Each row below is a small network's average activation on inputs in which a field has the value named, seen along a few directions.
Values that are neighbours, or in one group, have similar rows; names and order tell nothing.

Values of Sege:
y2: 1.36  -4.79  -0.18  -0.07  0.50  4.26  -3.91  2.80  3.06  -0.60  -3.78  3.92  -7.39  -0.83  2.50  7.61  -6.44
y9: 1.56  4.46  -0.57  -4.10  -3.28  -3.17  4.93  -6.18  -8.03  -0.24  4.78  1.54  -0.82  -2.06  -0.74  -3.88  4.56
y7: -0.02  1.07  1.65  3.24  0.31  -2.36  -3.24  6.16  7.40  0.98  -6.11  -2.43  4.63  2.44  1.37  0.22  1.57
y6: 2.79  -5.75  -3.01  -2.51  -1.74  6.38  -2.89  -0.09  -9.50  4.83  2.96  1.88  -0.95  7.17  -2.87  4.42  -1.60
y3: 1.70  4.47  2.61  6.56  -3.19  -4.23  1.55  -1.92  3.30  -6.83  -1.21  -6.39  8.92  -2.51  -2.00  -6.96  1.46
y4: 2.55  -4.09  1.55  -1.95  -4.72  2.86  -0.74  5.59  5.40  -2.54  -1.90  1.51  4.68  2.80  -0.76  2.57  -7.80
y8: -5.56  -1.86  -5.57  3.32  6.90  2.41  4.05  -3.84  4.07  4.42  -1.03  -3.58  -2.15  -3.28  -0.39  0.44  -2.09
y1: -5.13  8.17  0.76  -2.03  1.35  -4.81  -2.71  -2.14  0.74  -3.74  4.26  1.19  -1.22  -7.31  -0.32  -2.89  5.43
y5: 0.74  -1.67  2.76  -2.45  3.87  -1.35  2.97  -0.38  -6.45  3.72  2.03  2.35  -5.71  3.58  3.21  -1.55  4.92
The values of Sege form a 3 by 3 grid.
Fewest steps between y7 and y6?
> 3
Each value of Sege is a pair of two hidden parts, and every pair occurs once (3 first parts, 3 second parts).
Changing only the second part turns y5 into y8. y6 has the same second part as y5; what does that change turn y6 into?
> y2

Values of Reg:
z12: 2.90  -1.25  1.20  -1.10  -4.59  1.33  -3.20  5.57  6.01  -1.88  -3.64  1.89  4.56  1.80  -1.29  1.30  -5.38
z5: 0.61  4.26  1.91  1.05  -2.88  -2.82  1.56  0.09  5.84  -5.04  -2.16  -2.18  6.36  -3.42  1.22  -1.70  1.66
z13: 1.38  0.54  -1.93  -1.08  -3.43  3.23  1.25  -5.20  -7.70  -0.58  5.69  1.16  -0.93  0.15  -4.21  -0.52  -0.91
z14: -1.39  -0.85  -2.73  -5.92  2.44  0.67  2.70  -3.26  -5.48  3.88  4.25  2.06  -2.29  0.18  0.36  -0.71  1.79
z15: 3.66  -3.58  0.27  2.47  -4.16  1.24  0.76  3.30  0.19  0.93  -3.53  -3.41  6.07  6.17  -1.40  -0.07  -4.20
z1: 1.68  5.66  2.32  -0.76  -2.74  -3.74  1.14  -3.35  -5.27  -2.68  4.66  -0.87  2.73  -0.88  -0.44  -4.25  6.00
z6: 3.13  -4.86  1.89  -4.16  -0.72  2.27  -1.31  3.33  -2.90  2.08  -1.04  5.98  -5.47  2.50  1.15  3.04  -3.53
z9: 6.81  -4.09  2.41  -1.03  -3.58  1.49  -0.99  0.91  -7.28  -0.28  -0.07  2.14  -0.59  6.38  0.33  0.57  0.10
z8: -3.87  5.40  2.95  -3.17  0.20  -4.88  -2.32  -0.52  -1.32  -4.74  3.41  2.27  -3.33  -5.32  0.26  -3.12  6.23
z10: -4.99  4.15  0.19  0.71  5.62  -4.07  0.08  -0.01  2.90  2.11  -0.62  -0.53  -3.29  -3.81  3.04  -0.54  4.54
z7: -0.83  -4.20  -1.96  1.64  4.22  4.18  -2.11  1.52  0.84  4.79  -2.15  2.45  -5.99  1.14  1.70  7.06  -2.54
z3: -3.19  1.42  -2.73  5.23  2.04  -0.76  -0.12  -3.29  6.39  -4.11  -2.61  -2.93  0.49  -7.44  -0.62  0.17  -1.76
z4: -4.31  -2.86  -4.62  0.95  6.24  1.45  3.60  -3.10  -2.05  6.91  -0.77  -1.56  -4.61  0.20  -0.40  -0.13  2.69
z11: -2.98  -1.21  -1.45  1.45  1.50  2.68  -4.70  3.88  8.82  -1.34  -1.88  -0.99  -1.80  -0.88  1.29  5.21  -6.26
z2: 1.39  1.45  2.29  3.71  -0.16  -2.27  3.66  0.13  1.00  -0.04  0.46  -5.49  8.10  3.23  -0.99  -6.29  1.54
Each value of Reg is a pair of two hidden parts, and every pair occurs once (3 first parts, 5 second parts).
Changing only the second part turns z14 into z6. z13 has the same second part as z14; what does that change turn z13 into?
> z9
Changing only the second part turns z3 into z11. z2 has the same second part as z3; what does that change turn z2 into?
> z15

Values of Nezo:
d1: 1.12  -1.86  2.00  2.52  -1.31  0.18  -2.21  5.86  8.50  -2.06  -5.51  -1.05  3.57  1.17  1.06  1.71  -4.24
d5: 1.11  2.05  1.56  -2.93  0.01  -3.13  3.12  -2.19  -8.41  2.60  4.05  0.52  0.23  3.22  0.15  -4.47  7.07
d4: -0.78  8.24  1.69  0.75  -3.53  -6.08  1.05  -3.74  0.20  -6.60  2.89  -2.28  5.22  -5.98  -1.90  -6.66  4.12
d2: -1.92  -3.25  -1.48  -3.46  4.09  3.34  -1.56  0.36  -2.46  4.01  1.26  4.49  -8.69  0.37  1.98  5.10  -0.86
d3: -4.52  2.17  -2.59  3.40  4.45  -0.99  1.13  -2.38  4.79  0.72  -1.31  -3.05  -0.64  -4.66  0.10  -1.01  0.77
d6: 4.98  -7.36  -1.19  -0.28  -3.71  6.68  -1.54  2.09  -2.63  1.32  -1.38  1.37  0.30  5.87  -1.39  5.34  -6.85
The values of Nezo form a 2 by 3 grid.
Name the neighbours of d5, in listed order.
> d4, d2

Values of Vabes:
p1: 0.24  -0.39  1.57  -6.34  -0.73  -1.23  0.49  1.33  -5.42  1.71  3.62  4.20  -2.04  2.57  0.70  -0.44  2.12
p9: -0.43  1.19  1.05  5.69  -0.27  -0.44  -0.85  -0.79  3.83  -4.97  -0.55  -4.67  5.21  -2.16  -1.96  -3.04  -1.34
p8: -0.18  -4.61  0.26  0.19  1.65  2.44  -1.36  4.82  4.89  1.77  -3.68  0.94  -1.13  2.44  1.60  3.70  -4.35
p6: 0.35  -5.24  -1.35  -0.82  1.48  4.59  -3.63  2.75  -0.74  2.90  -1.34  2.43  -4.21  3.00  0.56  5.79  -3.55
p4: -0.37  -5.59  -2.99  -1.26  3.06  4.74  1.11  -1.37  -4.11  4.81  1.00  1.51  -5.21  2.55  0.10  3.61  -2.60
p5: -0.93  5.57  2.93  -0.25  1.00  -5.79  1.49  -2.28  -2.10  -2.26  2.02  -0.15  -0.96  -3.06  1.48  -5.04  6.58
p3: -4.79  7.39  -1.77  1.43  1.29  -4.36  0.04  -2.22  5.38  -1.45  -0.13  -2.50  2.48  -6.71  -0.67  -2.97  3.73
p7: 5.00  -1.04  1.59  1.47  -6.32  0.57  -0.05  3.37  5.04  -3.18  -4.66  -0.68  5.42  1.70  -0.15  1.23  -4.74
p2: 1.12  2.72  -1.29  -0.11  -1.15  -0.52  2.76  -5.61  -6.77  0.69  3.73  -1.09  0.43  -0.33  -1.66  -2.83  4.14
The values of Vabes form a ring.
Name the neighbours of p9, in listed order.
> p3, p7
Name the neighbours of p6, in listed order.
> p8, p4
